These are the activations of a small network on made-up records, seen along a few directions, one row for each record.
Each row is followed by the record's values for the fields Pep, Zag, Zemi, Dede, San.
A field that a record lacks is left out.
Other fields move the rows too, some of them a lot.
(in the rows, 500 means zero)
Strong random noise was added to every row along 19 fixed directions; ignore it. To show where, here is one row again and again, with new noise each time:
[697 455 396 569 485 404 611 449 706 465 567 459 523 594 653 427 551 451
 426 411 470 603 398 434 604 673 462 409 380 596 525 398 654 414 485 913
 382 523]
[483 659 530 520 425 539 431 274 387 571 406 621 587 481 508 593 294 572
 603 417 603 479 642 431 520 435 438 474 468 526 500 683 499 540 565 188
 541 464]
[345 407 144 587 425 556 549 504 524 532 593 536 628 430 565 581 415 372
 489 263 285 496 402 544 580 503 308 760 339 376 422 718 561 545 520 781
 517 402]
[676 640 427 485 479 487 555 276 568 627 527 511 535 420 564 556 500 618
 344 430 586 579 652 580 484 437 578 582 311 778 636 481 695 437 568 527
 475 591]
[440 395 570 565 684 454 531 477 295 327 569 375 493 556 482 661 662 424
 529 572 522 517 648 742 355 526 716 824 513 290 478 523 509 296 516 556
 452 556]
[561 500 499 383 571 315 695 348 586 614 392 372 491 567 561 383 512 732
 384 575 744 418 540 570 319 419 417 559 548 716 825 758 708 546 435 668
 401 664]
[609 887 450 496 543 545 499 463 534 528 314 366 426 360 563 537 611 717
 442 426 564 439 725 468 539 509 593 546 377 606 530 342 527 440 617 464
 509 616]
[377 506 493 690 386 517 443 250 493 521 773 463 556 483 779 589 528 248
 416 313 497 788 628 562 502 560 525 498 302 402 542 419 525 319 540 761
 460 346]
[465 432 493 528 485 402 520 602 493 618 560 426 459 438 864 461 548 481
 488 447 498 665 534 538 566 565 309 371 246 540 273 482 596 354 576 522
 541 343]
[617 431 290 321 382 597 362 701 685 664 352 388 256 421 333 416 452 454
 431 328 348 319 302 548 559 508 456 412 550 580 606 458 389 593 717 648
 536 489]
[533 724 621 457 533 445 551 437 674 537 429 500 382 581 755 427 463 408
 467 404 545 570 604 320 512 551 396 207 594 568 588 315 319 371 582 499
 417 436]
[485 364 650 470 562 428 321 460 399 375 775 473 313 565 516 480 640 516
 449 644 504 485 391 829 434 441 611 607 480 536 438 217 411 493 417 441
 486 429]
[334 453 568 233 380 744 732 516 662 513 637 583 388 392 371 470 386 436
 375 453 348 575 462 607 435 376 450 420 916 436 596 550 446 348 535 654
 423 403]
[520 594 325 503 655 479 690 671 371 703 380 433 429 351 606 526 382 561
 617 406 194 183 571 343 589 542 377 656 377 539 375 611 308 549 593 561
 539 486]
[470 479 659 399 332 582 567 611 606 585 470 369 455 408 422 517 634 597
 417 534 731 850 508 616 420 427 614 278 613 448 598 506 676 353 479 487
 483 624]
[332 702 478 642 326 564 498 355 651 412 548 556 756 570 543 420 538 541
 475 394 455 612 398 502 591 386 281 486 413 475 425 494 521 472 374 731
 433 473]
[444 773 573 595 564 427 493 479 406 704 591 677 398 506 661 451 536 501
 544 495 691 566 731 342 557 365 398 387 381 543 520 383 423 497 418 292
 463 517]
[548 440 428 494 530 510 494 275 500 348 466 526 640 486 534 692 323 348
 422 367 509 563 610 660 432 522 536 606 483 448 532 576 656 319 654 518
 498 437]
[714 469 378 707 488 504 557 607 382 404 461 406 568 351 486 686 592 506
 614 443 436 580 488 431 695 682 709 591 329 360 296 365 646 491 432 518
 497 627]
[592 549 268 410 554 544 483 550 555 415 322 399 371 370 499 461 525 604
 431 440 344 218 474 575 569 544 441 700 490 592 451 451 558 558 600 564
 504 495]
[689 306 502 571 400 606 313 499 466 527 516 708 397 592 213 504 465 427
 611 589 529 602 388 376 623 592 686 414 503 567 531 501 620 594 394 323
 459 618]

[559 334 311 438 409 358 472 565 580 572 611 539 492 526 543 660 416 360
 478 295 602 645 255 557 467 496 486 496 552 399 613 522 398 733 489 332
 581 485] -> (Pep n2; Zag e1; Zemi l3; Dede d4; San g1)
[610 459 659 364 483 608 615 758 612 363 423 589 487 666 292 408 757 551
 590 636 492 615 424 554 579 514 529 446 730 441 236 506 547 257 547 412
 405 581] -> (Zag e1; Zemi l1; Dede d4; San g1)
[413 519 587 450 551 594 458 533 523 398 549 464 418 330 606 382 441 577
 333 652 391 577 542 559 478 585 492 344 407 612 422 282 653 403 466 605
 582 399] -> (Zag e1; Zemi l5; Dede d4; San g1)
[433 497 449 542 400 480 480 276 460 390 822 599 483 458 672 456 555 604
 489 521 560 504 393 558 596 486 403 630 514 527 429 430 588 739 283 413
 461 382] -> (Pep n1; Zag e2; Zemi l1; Dede d4; San g1)
[632 512 395 517 418 412 457 386 519 263 486 505 651 395 309 557 256 583
 449 400 594 307 238 620 568 438 480 427 641 375 576 339 606 780 338 565
 517 521] -> (Pep n2; Zag e2; Zemi l2; Dede d1; San g1)
[720 437 504 603 413 531 344 542 514 513 403 457 522 401 347 426 493 395
 453 524 444 399 452 494 623 504 587 332 407 619 472 265 557 507 508 546
 502 542] -> (Pep n2; Zag e2; Zemi l4; Dede d5; San g2)
[439 504 580 703 337 418 486 488 426 431 599 399 664 350 691 511 441 532
 617 490 651 624 394 423 619 536 362 222 405 306 329 376 628 586 297 555
 515 382] -> (Pep n1; Zag e2; Zemi l3; Dede d3; San g1)
[572 411 350 602 542 474 738 487 591 348 345 571 623 365 400 590 455 326
 437 517 538 468 454 315 511 431 533 617 790 427 755 482 636 683 170 441
 356 726] -> (Pep n1; Zag e2; Zemi l4; Dede d5; San g2)
[489 576 362 518 633 465 455 431 536 446 710 685 474 803 566 454 604 468
 561 446 469 451 557 512 526 584 420 743 402 494 377 581 395 431 651 599
 457 378] -> (Pep n1; Zag e1; Zemi l2; Dede d3; San g1)
[494 713 547 618 447 515 623 280 325 416 712 650 661 534 648 505 634 802
 628 545 578 572 639 469 656 562 474 674 338 475 183 601 631 470 434 422
 502 426] -> (Zag e1; Zemi l3; Dede d2; San g1)
[339 281 565 549 458 570 660 630 279 518 454 410 433 288 489 413 545 590
 591 740 397 392 451 408 502 500 499 587 682 425 428 686 527 706 201 330
 504 537] -> (Pep n2; Zag e1; Zemi l1; Dede d5; San g1)
[280 509 581 528 419 532  76 413 537 272 304 369 530 529 474 514 398 482
 449 497 617 557 404 653 378 503 444 350 463 381 545 458 521 542 545 400
 630 412] -> (Pep n1; Zag e1; Zemi l1; Dede d1; San g2)
[420 585 422 442 619 606 546 527 489 490 595 604 375 375 420 376 615 599
 330 652 495 395 632 608 489 390 498 679 491 611 569 396 677 485 402 621
 465 533] -> (Pep n1; Zag e1; Zemi l4; Dede d2; San g1)
[580 520 481 658 461 384 461 491 432 549 264 166 548 470 706 372 645 691
 576 540 548 397 538 393 540 708 479 472 260 578 407 600 584 585 518 563
 560 508] -> (Pep n2; Zag e1; Zemi l4; Dede d3; San g1)
[502 528 551 460 473 567 596 266 461 449 763 708 478 412 474 465 354 558
 462 563 536 462 466 453 540 434 503 458 698 549 659 412 550 692 283 512
 428 453] -> (Pep n1; Zag e2; Zemi l5; Dede d2; San g1)
[736 269 647 327 496 389 572 423 495 351 572 686 602 606 411 573 311 358
 487 475 710 536 462 746 482 408 441 301 724 411 461 509 644 338 646 371
 445 393] -> (Pep n1; Zag e2; Zemi l1; Dede d5; San g1)
[466 571 565 549 432 553 479 497 582 378 490 406 721 620 326 552 609 683
 493 552 522 674 385 615 418 483 648 574 459 477 445 532 484 483 457 525
 554 622] -> (Pep n2; Zag e1; Zemi l2; Dede d3; San g1)
[359 530 578 698 616 433 450 630 239 679 424 565 746 623 117 548 387 476
 690 585 524 390 531 458 404 286 518 576 350 321 539 728 336 562 383 487
 583 685] -> (Zag e1; Zemi l4; Dede d3; San g1)
[529 443 807 595 297 546 639 444 482 486 656 230 579 422 675 532 708 434
 515 490 386 727 452 595 533 548 656 372 555 431 364 299 330 294 480 658
 442 421] -> (Zag e2; Zemi l4; Dede d2; San g1)
[481 536 708 394 466 493 661 588 472 730 557 298 580 506 477 461 460 796
 570 570 452 493 488 543 401 510 518 340 418 591 433 685 394 379 615 722
 563 506] -> (Pep n2; Zag e2; Zemi l3; Dede d5; San g2)
[472 471 706 479 414 494 657 480 446 526 504 309 524 477 523 604 530 490
 566 457 304 528 452 542 469 524 622 490 648 429 422 497 223 404 534 487
 486 475] -> (Zag e1; Zemi l4; Dede d1; San g2)
[512 217 599 393 635 543 670 835 464 685 474 461 408 459 513 482 498 328
 565 612 261 499 521 459 446 551 497 414 549 502 350 604 392 261 615 504
 502 463] -> (Pep n2; Zag e2; Zemi l6; Dede d5; San g1)
[428 367 434 495 549 422 386 647 402 549 490 387 457 544 464 480 517 428
 508 468 650 487 581 655 429 525 453 486 356 268 478 643 652 354 687 770
 539 468] -> (Zag e1; Zemi l5; Dede d5; San g1)
[640 586 523 676 379 583 742 368 495 573 525 566 635 491 333 456 611 280
 556 417 464 473 655 302 627 421 617 543 679 426 575 505 460 405 444 675
 279 616] -> (Zag e2; Zemi l1; Dede d3; San g1)
[556 589 521 457 643 490 685 466 602 503 188 252 548 522 574 416 662 649
 391 565 408 402 698 494 364 578 543 688 464 704 568 648 606 286 600 715
 429 638] -> (Pep n2; Zag e2; Zemi l4; Dede d1; San g1)
[401 462 422 589 589 534 413 587 570 285 428 477 604 643 571 526 707 568
 451 597 501 762 523 540 457 682 549 678 248 503 324 546 736 350 464 535
 555 565] -> (Pep n2; Zag e2; Zemi l4; Dede d4; San g1)
[526 309 435 536 607 513 432 500 372 585 594 467 211 377 589 423 320 248
 469 521 387 343 635 366 507 718 587 395 498 466 613 423 513 493 563 670
 517 331] -> (Pep n2; Zag e1; Zemi l2; Dede d3; San g1)
[160 651 684 584 848 575 600 664 395 605 475 484 521 577 426 480 531 577
 641 806 255 372 648 296 273 407 543 714 487 572 537 593 155 435 319 478
 482 636] -> (Pep n1; Zag e2; Zemi l3; Dede d3; San g2)
[707 434 467 316 540 585 514 340 475 323 474 767 480 628 233 489 441 577
 494 566 572 358 568 609 518 523 588 656 710 571 462 653 675 440 655 344
 481 492] -> (Pep n2; Zag e1; Zemi l3; Dede d2; San g2)
[299 664 256 607 557 668 231 593 439 458 503 730 322 611 310 438 630 375
 583 460 535 399 649 329 593 509 485 704 445 298 466 531 466 574 505 427
 498 498] -> (Pep n2; Zag e2; Zemi l1; Dede d3; San g1)
[552 441 424 554 498 413 494 592 551 577 533 398 520 593 562 542 618 369
 498 372 388 556 443 583 533 506 504 554 323 468 445 438 432 386 605 698
 487 502] -> (Pep n1; Zag e1; Zemi l1; Dede d3; San g1)
[716 361 251 536 537 382 720 629 461 412 474 386 451 327 616 535 321 633
 652 458 287 207 237 279 702 754 442 524 514 441 343 466 567 801 343 676
 503 486] -> (Pep n2; Zag e1; Zemi l5; Dede d3; San g1)
[681 469 581 633 606 411 561 405 290 670 458 297 412 240 654 507 560 502
 400 582 425 391 716 501 457 508 726 568 306 742 651 318 531 512 456 486
 503 599] -> (Pep n2; Zag e2; Zemi l5; Dede d1; San g2)
[539 597 505 595 215 384 634 260 588 501 402 443 657 328 758 502 331 402
 466 312 648 546 394 302 594 408 328 254 731 495 622 431 440 768 295 242
 449 453] -> (Pep n2; Zag e1; Zemi l2; Dede d4; San g1)
[582 482 312 460 578 481 716 614 550 634 476 578 428 420 556 576 657 442
 396 485 476 602 604 426 485 450 587 751 536 660 598 566 571 539 431 316
 454 661] -> (Pep n2; Zag e2; Zemi l2; Dede d4; San g2)
[610 787 397 347 426 613 502 387 737 608 407 779 272 582 335 382 445 424
 409 359 624 392 592 263 566 381 439 381 845 623 796 432 373 603 581 335
 374 560] -> (Zag e1; Zemi l2; Dede d1; San g1)

Here are new rows. What are their fields?
[349 396 739 394 464 582 608 495 437 480 696 717 457 422 491 388 291 468
 546 651 378 493 437 470 521 387 364 271 760 500 382 446 404 502 344 318
 491 301] -> (Zag e2; Zemi l5; Dede d3; San g2)
[457 602 325 632 337 751 500 442 664 545 293 408 547 422 503 435 865 281
 407 402 249 498 650 409 556 410 537 850 548 644 512 539 434 395 583 484
 359 553] -> (Pep n1; Zag e2; Zemi l2; Dede d3; San g1)
[765 559 451 494 453 425 823 382 667 607 552 519 741 572 295 590 589 446
 385 385 450 520 406 556 460 301 693 688 641 647 726 453 357 512 449 667
 350 763] -> (Pep n2; Zag e1; Zemi l3; Dede d2; San g1)
[568 588 503 604 369 597 580 156 542 611 879 597 573 603 599 437 576 450
 485 395 224 485 479 472 628 515 526 662 366 709 479 474 328 458 521 854
 381 386] -> (Zag e2; Zemi l1; Dede d2; San g1)
[503 503 389 408 509 485 486 491 580 571 401 467 477 445 561 520 458 509
 383 445 557 507 504 512 445 471 454 502 490 607 612 547 551 584 535 424
 563 509] -> (Pep n2; Zag e2; Zemi l4; Dede d2; San g1)
[636 334 623 431 641 394 572 490 454 622 571 629 488 644 370 568 395 501
 547 651 645 564 521 486 352 486 619 458 563 595 695 657 524 490 473 393
 479 628] -> (Pep n1; Zag e1; Zemi l3; Dede d5; San g2)
[652 294 485 405 495 564 545 335 417 448 515 518 408 447 299 509 439 656
 454 646 434 358 493 617 478 552 706 705 631 676 578 622 760 563 440 478
 456 584] -> (Pep n2; Zag e1; Zemi l2; Dede d1; San g2)
[589 287 705 846 274 318 415 421 235 634 525 335 741 399 624 575 520 370
 629 508 550 662 429 514 612 475 569 309 229 470 284 436 527 518 347 317
 545 492] -> (Pep n2; Zag e1; Zemi l4; Dede d1; San g2)
[506 615 623 483 689 364 811 534 499 461 392 823 676 573 530 313 413 219
 467 528 640 326 772 459 551 174  91 371 734 406 399 498 633 176 511 502
 300 460] -> (Pep n1; Zag e1; Zemi l1; Dede d4; San g1)
[211 753 551 655 318 704 519 308 542 453 300 338 589 458 550 452 675 438
 497 441 468 568 721 310 473 524 504 596 622 359 615 655 475 404 469 620
 407 531] -> (Pep n1; Zag e1; Zemi l4; Dede d4; San g1)
[576 448 773 422 561 395 581 532 391 568 576 444 496 552 418 472 436 711
 571 672 495 405 407 642 449 430 521 361 492 587 436 480 477 453 462 555
 489 536] -> (Pep n1; Zag e1; Zemi l1; Dede d1; San g1)
[100 645 491 329 746 514 478 654 728 252 504 601 447 675 632 494 583 560
 352 612 515 727 485 555 273 437 352 619 602 474 499 446 442 415 383 396
 541 515] -> (Pep n2; Zag e2; Zemi l5; Dede d4; San g2)
[445 572 616 547 565 609 315 640 408 519 173 547 530 511 357 467 429 443
 601 596 447 426 629 392 503 455 455 366 451 496 441 555 417 413 597 253
 573 537] -> (Pep n1; Zag e1; Zemi l1; Dede d5; San g2)
[549 468 486 565 612 459 458 413 313 540 645 661 421 478 369 468 648 249
 368 524 581 381 691 697 459 260 612 750 539 470 680 369 483 495 455 474
 438 549] -> (Pep n2; Zag e1; Zemi l1; Dede d2; San g1)
[282 320 741 499 570 467 302 484 606 455 534 474 421 808 483 265 587 398
 422 757 597 685 483 553 282 525 470 313 467 560 646 540 597 293 440 755
 433 484] -> (Zag e1; Zemi l5; Dede d3; San g1)
[408 361 519 223 626 500 408 452 606 402 461 497 249 599 707 524 390 458
 407 548 444 517 555 602 331 628 448 511 627 612 503 569 511 371 716 308
 546 282] -> (Pep n1; Zag e1; Zemi l2; Dede d3; San g1)
[434 309 418 569 233 446 517 356 573 480 492 449 572 355 697 487 601 250
 381 368 672 680 486 556 512 362 398 532 678 440 553 550 653 582 387 267
 432 405] -> (Pep n2; Zag e2; Zemi l2; Dede d3; San g2)
[555 284 375 454 577 611 411 512 584 665 345 526 371 589 473 491 492 420
 460 599 309 570 528 346 403 684 626 641 352 846 683 761 575 508 580 433
 506 597] -> (Pep n1; Zag e2; Zemi l1; Dede d4; San g1)
